Each row below holds a small network's activations on one input, seen along a few directions.
Each table varies a few parts of the input and shows all the possible inputs, shuffled.
Descriptions start from the smaller parts, as in this example, which fits no table here: one of 5 places around a ring, together with either a single point or one of 9 places around a ring or (one of 2 separate values, together with one of 6 places along a line).
Shared parts are said once, and a part with two or three values counts as separate values.

Other details of the inputs vary at random and push rows far along three fixed directions, the same in every table; ignore that.

Rows:
row 1: [-13 -21  -7  33 -15  12  24  -8  29  16 -36   0  -5 -25]
row 2: [ -4 -13  -7  18 -11   7  15  -1   8  16 -21   4  -6 -15]
row 3: [ -3  20  10 -16   1  13 -16 -14  -2 -30  34  15   1   5]
row 4: [ -3   4   0  26 -11  -4  -2   3   6  -9  -4   6   4  15]
row 5: [ 12   6 -16 -34  11 -10   1  23 -44  23   7 -18 -10  -2]
row 6: [  8  -2  -4 -23  14   1   1   3 -13  -3  16  15   7   3]
row 7: [ 15  21   8 -26  14  -5 -28   8 -25 -14  23  -1   1  36]
row 8: [ 23  14  -6 -15  17  -4 -19  25 -39  13  24 -28  -4  33]
row 9: [  7  -3  21  20  -9  -5  -5 -27  26 -28 -21  11   9   9]
row 10: [  8  11  -2 -18 -11  15  17  20 -21  13  11 -12 -13 -30]
row 11: [-10  -7 -11 -14 -11  17  19  -3   7  11  11  -9 -12 -38]
row 12: [ -5 -19  -4  39 -26  10  25  -5  26  13 -29   0  -4 -24]
row 13: [  3  16   9 -20   2  14 -17 -14   1 -28  33  15   4   7]
row 14: [  4  10  -1  35  -1 -32 -29   3  -5  -8  -5 -21   3  59]
row 15: [  1 -10  -2 -27 -12   8  24  -6  -3   7  -2   5  -7 -45]
row 16: [ -7   7   4 -14  10  16 -11 -20   9 -14  16   4  -2  -3]
row 17: [ -5   1  -2  -3 -13  25  18  -2  -2   9   7  -7 -15 -40]
row 18: [ -1  -2 -12 -44  18  10  11  -7 -10   9  28   0  -8 -28]
row 19: [-17   4   2 -13   5   2 -17 -30  20 -23  19  14   0   8]
row 20: [-25  -7  14  -1   4  -5  -3 -15  21 -10   0  21  20  -2]
row 21: [  7   6   6  16  -6  -3 -12  -9   4  -9 -17  -3   1  14]
row 22: [  2   5   5  14 -18 -14  -6  -3  10 -10  -5  -3   2  15]
row 23: [-17  -6  -1  -2  -8   4  17  24  -7  23   6 -11   6 -24]
row 24: [ 24   0 -12 -20  34 -15  -9  27 -41  20  16 -11   3  35]
row 25: [ 12   6  -2  39 -11 -32 -20   6   0  -3 -21 -22   6  47]
row 26: [  7  -9 -11  41 -15 -24   3   6  -1  27 -47 -31  -9  11]
row 27: [ -8 -15  -8 -11  -1  19  29  -2  -2  19  -7  12 -11 -42]
row 28: [ 14  -1   2 -13  35 -12 -15  30 -14   1   8   2  13  20]
row 29: [ 16   2 -18 -16   2   2   9  40 -35  29  12 -16  -5  -1]
row 30: [  0   1   2 -21   3  -3  -6 -21   2 -18  14  15   5  -4]
row 31: [  9  -3  -6  49 -10  -8   5  18  -3  24 -36 -45  -7   9]
row 32: [-11  -2   3  31 -36  -3  19  -9  23  -1 -25  -2  -7 -26]
row 33: [ -5  -4  -3 -19   7  24  22 -10  -1  14  -2  -5 -15 -44]
row 34: [  9  -7  -3  33 -17 -29   6   9  -5  18 -52 -24  -4  10]
row 35: [-11   3  -4 -30 -12  14   6 -16   2  -5  15  17  -8 -34]
row 36: [  7  13  -2 -18   2 -18 -19  10 -21  -2  10  -6   0  28]
row 37: [  4  -3  -9 -27  23   5   9  41 -24  24   2  -3  -2 -23]
row 38: [ -2  10 -10  -6  10 -11 -16  14 -20   3  22 -23  -4  27]
row 39: [  0  -3   7  13  -4 -10  -1  -2   6  -8 -19  14   6  16]
row 40: [ -3   5  -5 -18 -11  15  20  19 -11   9  18   7  -8 -26]
row 41: [ -1   8  18  13   0  -2 -19 -34  17 -34 -10  17   8  18]
row 42: [ 11   5   2 -14  27   1 -10 -10  -5  -6  14  -6   2  14]
row 43: [ -2   7  24  10  -4  -3 -16 -31  20 -37 -10  20   7  19]
row 44: [-11 -11   3  38 -19   8  19  17  28   8 -32   0   0 -36]
row 45: [-18 -12   1 -10 -12  12  23  12   8  19   7   1   6 -39]
row 46: [-10  -3   5   3  -2   4   0 -21  17 -20  -5  30   7  -1]
row 47: [ -7 -10 -15   6  -6  15  23  21  -6  24   0 -14 -10 -22]
row 48: [-18  -3   6  -7  17  10  -8 -29  23 -27  16  32   7  10]
row 49: [  4   8  12 -26  20  10 -14 -30   3 -27  30  20   4   5]
row 50: [  4   1   5  19 -13  -6  -1   5  11  -8  -5   7   6  17]
row 51: [ 25  12  -5 -25   2   3   4  36 -40  22  15 -26  -9   0]
row 52: [ 13   0 -13 -18   0   0  11  37 -31  31  -3 -10  -8  -4]
row 53: [ -5   2   2 -25  -3  28   8 -19   2  -2  15  12 -12 -37]
row 54: [  2   6  -5 -12   6   0 -12   7 -11  -5  12  13   5  16]
row 55: [ -7   8   1 -23   1   3 -16 -17   3 -21  39  13  -1   9]
row 56: [  5 -13 -11  56 -17 -13  15  23  -2  29 -40 -27  -5  11]
row 57: [ -4   5  18  15   6   0 -18 -39  20 -31  -7  16   4  20]
row 58: [-12   1  10  12   1 -13 -18 -39  22 -28  -5  18   3  20]
row 59: [ 11 -13  -5  45  -9 -11  11  43   6  30 -46 -26   2  -5]
row 60: [ -8  -9   9  18  15  -4  -8 -31  34 -28  -1  24  15  24]
row 61: [  7  -3  15  25  -4  -5  -7 -31  24 -26 -23  10  10   8]
row 62: [-14 -16  -1  25 -15  17  17 -13  34  -3 -10   8   1 -17]
row 63: [ -1  -5  13  25  17 -37 -23   3   8  -5 -12  -4  32  54]
row 64: [ 14   2  -2  24  18 -25 -24  43 -12  14 -24 -18  10  41]
row 65: [ 17   1  -1 -24  17  -9  -4  19 -25   3  14   4   6  20]
row 66: [-26 -15   5   0 -16   9  21  -3  21  15 -12  10   8 -42]
row 67: [ 11  20 -12 -15   7 -18 -17  28 -41   8  25 -23  -3  30]
row 68: [-12  -5 -10 -19   4   8  15 -11   2  10   1  -2 -13 -32]
row 69: [ -6  -6  -3 -33   2  13  15 -24   5  -3  19  16  -8 -39]
row 70: [ -4  11   7 -19  11  18 -18 -17   8 -24  37   6   2   9]
Description of these inputs: one of 5 places along a line, together with either one of 2 separate values or (one of 3 separate values, together with one of 4 places along a line).
Question: Changing only the place on the line of 5 turns row 37 into row 28. The same change can be made to row 34. Which row results?
Answer: row 15
Question: Changing only the place on the line of 5 turns row 3 into row 41. The same change can be made to row 14. Which row results?
Answer: row 58
Question: Change only the choice among 2 separate values in row 45. List by row number the other rows that result.
Answer: row 59
Question: Change only the choice among 2 separate values in row 44. List by row number the other rows that result.
Answer: row 23
Question: Change only the choice among 3 separate values in row 61. List by row number the other rows that result.
Answer: row 6, row 30
Question: Change only the place on the line of 5 in row 54. List by row number the other rows that result.
Answer: row 4, row 6, row 29, row 46
Question: Change only the place on the line of 5 in row 56. List by row number the other rows that result.
Answer: row 2, row 12, row 24, row 27

Rows:
row 71: [-18  -8  -1 -13  -2  15  21  -1  12   6   9  19  -2 -39]
row 72: [  4  -2  -1 -15   1   9  13   7 -10   9  -6  -2  -7 -31]
row 73: [  4  17  -9 -23   4   2 -12  21 -30   5  36 -18  -5  13]
row 74: [-22  -4  15  17  -7  -4 -16 -28  41 -37  -1  40  20  16]
row 75: [ 15   9  -2 -13  20  -1 -11  10 -23   4   9  -6  -2  16]
row 76: [ 21  -8 -12  33  -7 -17   6   8 -14  28 -45 -35  -9  16]
row 77: [  0 -23  -4  38 -15  -6  31   8  17  32 -46 -20  -2 -26]
row 78: [ 4 -1  0 -8 13  7 -3  4 -6  1 11  5  9  4]
row 79: [ -6 -10   1 -21  -4  14  21   0  11   0   5  13   1 -37]
row 80: [  7  17  -3 -25   1   1 -15  25 -32   1  33 -14  -5  14]
row 81: [ -9  -4  -4 -21   4  17  13 -10   5   3   7   4  -9 -39]
row 82: [ 11   3  -1  19   5 -24 -16  -9  -8   0 -18 -20  -1  40]
row 83: [  0   6   7   0  -3  -8 -13 -24  10 -21  -3  11   2  15]
row 84: [  3  13   4  19 -12  -3 -14   0   9 -13   8  -1  -1  26]
row 85: [-13  -5   9  14   1  -2  -6 -11  19 -20   1  24  11  13]
Question: Changing only one part turns row 80 into row 84. The same change can be made to row 72. Which row results?
Answer: row 75
Question: Describe the family of inputs behind these rows.
Answer: one of 3 separate values, together with either a single point or one of 4 places along a line
Question: Which other rows agree with row 77 in the choice among 3 separate values? List them by row number.
Answer: row 71, row 73, row 81, row 82
Question: Change only the place on the line of 4 in row 72. List by row number the other rows that result.
Answer: row 74, row 79, row 83

Rows:
row 86: [ 12   4 -10 -44  39  18  -4  23 -30   6  44  12  -2   9]
row 87: [ 22  -5  -3  11   9 -11   3  19 -22  26 -32 -30   0   6]
row 88: [ 13 -12  -1  25  -9  -7  17  15   2  24 -47 -21  -1 -20]
row 89: [  0   3   7  31 -17 -15 -15  -8  13 -17  -8   5   6  35]
row 90: [ 14  14  -9  -8   4 -16 -19  21 -34   9  13 -16  -4  38]
row 91: [  9   1   2   7  10 -21 -17  -9  -2 -13  -5   4   7  35]
row 92: [ -1  -6   1  21  -8 -17  -1  -4   7  -4 -24   8   4  16]
row 93: [ -2   1   0  -8 -17  18  22  12  -4  13  -4  -5 -13 -47]
row 94: [-15  -4  -3 -34  10  11   9  14  -5   7  29  12   5 -21]
row 95: [ -8  13   3 -34  -1  14 -10 -26   4 -27  41  24  -5  -5]
row 96: [ 16   3  -8  16  -3 -15  -1   1 -15  15 -19 -28 -11  21]
row 97: [  8 -10 -14  35  -5  10  18  19  -1  24 -25 -19 -10  -6]
row 98: [-13  -6 -10  -4 -12  14  22  16  -2  18   8  -8  -2 -34]
row 99: [ -6  13  17 -18   0  14 -19 -31  19 -43  32  24   3   0]
row 100: [-23  -4  -3 -13 -16  25  17 -11  17   1  13  12  -7 -47]
row 101: [ -5   2  10   4   5  -6 -12 -42  20 -30  -2  25   8  17]
row 102: [ 13   3  -6  -6  10 -22 -13  26 -26   7   4  -3   7  40]
row 103: [  1   1  11  22 -13   4   1 -23  19 -14 -21  -5  -4  -5]
row 104: [-16 -11  14   3 -22  22  25 -17  38 -11 -12  31   5 -50]
row 105: [  8  10  -7   0  19 -15 -22   7 -20   6  11 -28  -1  42]
row 106: [ -8 -14  -6 -17   7  13  23  -6  -1  23  -2  -4  -8 -43]
row 107: [ -5 -15  -8  20  -5  -8  17  19   1  30 -30 -17  -1 -15]
row 108: [ -2  -7  -9 -27  16   3  10  15 -15  20  13  -7  -3 -21]
row 109: [ -4   9  19  41 -17 -12 -18 -13  28 -31 -12  10  14  29]
row 110: [ -8   2  22  20  -4  -6 -16 -26  33 -36 -16  27  16  15]
row 111: [ -3  15  -8 -44  22   5 -18   8 -24  -4  52  -4  -2  12]
Question: Describe the family of inputs behind these rows.
Answer: one of 2 separate values, together with either a single point or (one of 3 separate values, together with one of 4 places along a line)
Question: Changing only the choice among 2 separate values turns row 94 into row 98. The same change can be made to row 91. Which row results?
Answer: row 95
Question: Change only the choice among 2 separate values in row 105. List by row number the other rows that result.
Answer: row 106
Question: Change only the choice among 3 separate values in row 94. List by row number the other rows that result.
Answer: row 102, row 104
Question: Change only the choice among 2 separate values in row 108. List by row number the other rows that result.
Answer: row 111

Rows:
row 112: [ -7  -7  10  27 -21  12  16  -4  25  -5 -17  11   2 -21]
row 113: [ -5  -3  13  10  -9  18   4 -19  28 -20  -4  23   1 -20]
row 114: [ 13   3   5   1   7 -16 -14   7  -8  -6 -11  -2   7  26]
row 115: [  4  -1  -5  11   7 -14 -12  -2  -5   4  -3 -13   1  28]
row 116: [  3  -5   6  28 -12  -9   5 -19  15  -4 -36  -4  -2  -3]
row 117: [ -4  -6 -10 -34   7  16  20  14 -13  18  21   9  -3 -32]
row 118: [ -5   1   6   7   8 -10 -13   6   0   1  -7  -4  10  16]
row 119: [-18  -6  13  -4 -21  15  12 -25  31 -23   2  35   7 -34]
row 120: [ -1   8  -2 -41   0  11   5  -4 -17   1  29   2  -9 -22]
row 121: [  7  11   2  13   1  -8 -18  -2  -3  -8   2 -14   1  35]
row 122: [-15   4   0 -11   5   2 -14 -18  12 -23  28  25   5  10]
row 123: [ -1 -10 -12   8   4   0  17  24  -7  32 -11 -29  -5 -18]
row 124: [  2   8  -2   5  -7 -17 -11   6  -7  -2   0  -5   1  21]
row 125: [ 10  19  -1 -43  25  13 -20   1 -27 -15  46   7  -2  13]
row 126: [  5  -3   3  16  15 -17 -15  -3   9  -8 -12   4  11  36]
row 127: [  5   0 -14   7 -14   4  17  29 -16  27  -9 -24 -13 -16]
row 128: [  7 -11 -13   1   6   2  20  10 -17  31 -20 -21 -12 -19]
Question: Describe the family of inputs behind these rows.
Answer: either one of 2 separate values or (one of 3 separate values, together with one of 5 places around a ring)
Question: Which of the alternatives is row 123?
Answer: one of 2 separate values

Rows:
row 129: [ 14   8  13  22  -5 -14 -16  -5   7 -20  -6   2   8  31]
row 130: [-14  12  -4 -23  12   2 -21  -7  -9 -14  40  11   0  22]
row 131: [  2  -1   7  21  -9   4  -3 -30  21 -22 -13  10  -4   5]
row 132: [ -5  -1 -10 -14  12   0   2  30 -19  20   5  -8  -2  -2]
row 133: [-18  -1  -2 -13  -4   6   1 -27  16 -11  16  14  -5 -17]
row 134: [-16   1   9  -8   1  18   1  -7  18 -12   7  14   1 -22]
row 135: [ -4  -5  -1  27 -21  18  16 -17  23  -3 -17   1 -10 -24]
row 136: [ 15  -2 -12 -17  16 -13   4  29 -35  30 -10 -15  -2   7]
row 137: [ -6  -5   6  39  -5  -7 -10  -5  24 -11 -25  14  10  24]
row 138: [  1  -6   4 -11  -2  23  18  -6   6   1  -6  16  -7 -43]
row 139: [ 24   1   0  19  -4 -26  -2  23 -22  20 -28 -35   3  25]
row 140: [ -6   3   1 -18  -1  -8  -4   2  -4  -3  16   4   6  -1]
row 141: [-13   0   1  18 -13  12   9 -13  19   0  -9  -5  -8 -22]
row 142: [ -6  15  16 -27   6  -2 -24 -16   7 -33  36  13  13   9]
row 143: [  7   8   7  10   6 -13 -24 -23   2 -19  -5  -3   3  38]
row 144: [ 14   1 -18 -18   9 -13   5  20 -37  30  -3 -24 -12   7]
row 145: [-13   8   4 -17   2  -2 -14   3  -4 -14  34  12   8  16]
row 146: [ -1   0  -9  -8  -4   7  13  -1  -9  19  -5 -20 -12 -29]
row 147: [ -4  11   9 -32  25   0 -23  -3  -6 -17  28   8   7  12]
row 148: [  7 -17  -6  15   9   8  22   5   6  23 -11 -21   3 -17]
row 149: [ -4   1   4 -11 -19  28  19  -4  13  -6  14  13  -7 -43]
row 150: [ 14   2  -3   3  -1 -23  -1  18 -21  15 -13 -17   5  22]
row 151: [  6   5  -9 -20   9  -1  -6  -3 -17  -5  19   7  -7  15]
row 152: [ -8   1  -1 -15 -13  20  21  12  -4  16  11  -8  -9 -46]
row 153: [ 18   1  -6  21   6  -9  -3  36 -18  23 -26 -25  -2  16]
row 154: [-11  -7  -6 -26   6   5  12   8  -6  16   5   5  -4 -31]
row 155: [  9  -1   5  -2   8  -4  -3   2  -7   4 -17  -4   2   0]
row 156: [  8   1   7  28  -7 -22 -11  -4   7 -17 -12   6  11  39]
row 157: [-10 -10  -3  48 -24   0   5 -20  33  -7 -30   5  -3   4]
row 158: [ -4 -23   2  38   2  -6  12 -16  33   2 -20  -1  11   6]
row 159: [  5   9   3 -24  21  -1 -16   0 -13 -17  24  26   7  22]
row 160: [  0  -5  -8  -4 -18  10  19  17  -3  15   2   2  -3 -23]
Question: Changing only one part turns row 146 into row 133. The same change can be made to row 152. Which row results?
Answer: row 145
Question: Describe the family of inputs behind these rows.
Answer: one of 2 separate values, together with either a single point or (one of 3 separate values, together with one of 5 places around a ring)
Question: A walk changes only the place on the ring of 5. It starts at row 140 and steps to row 145. List the rest of the walk in order.
Answer: row 160, row 156, row 150
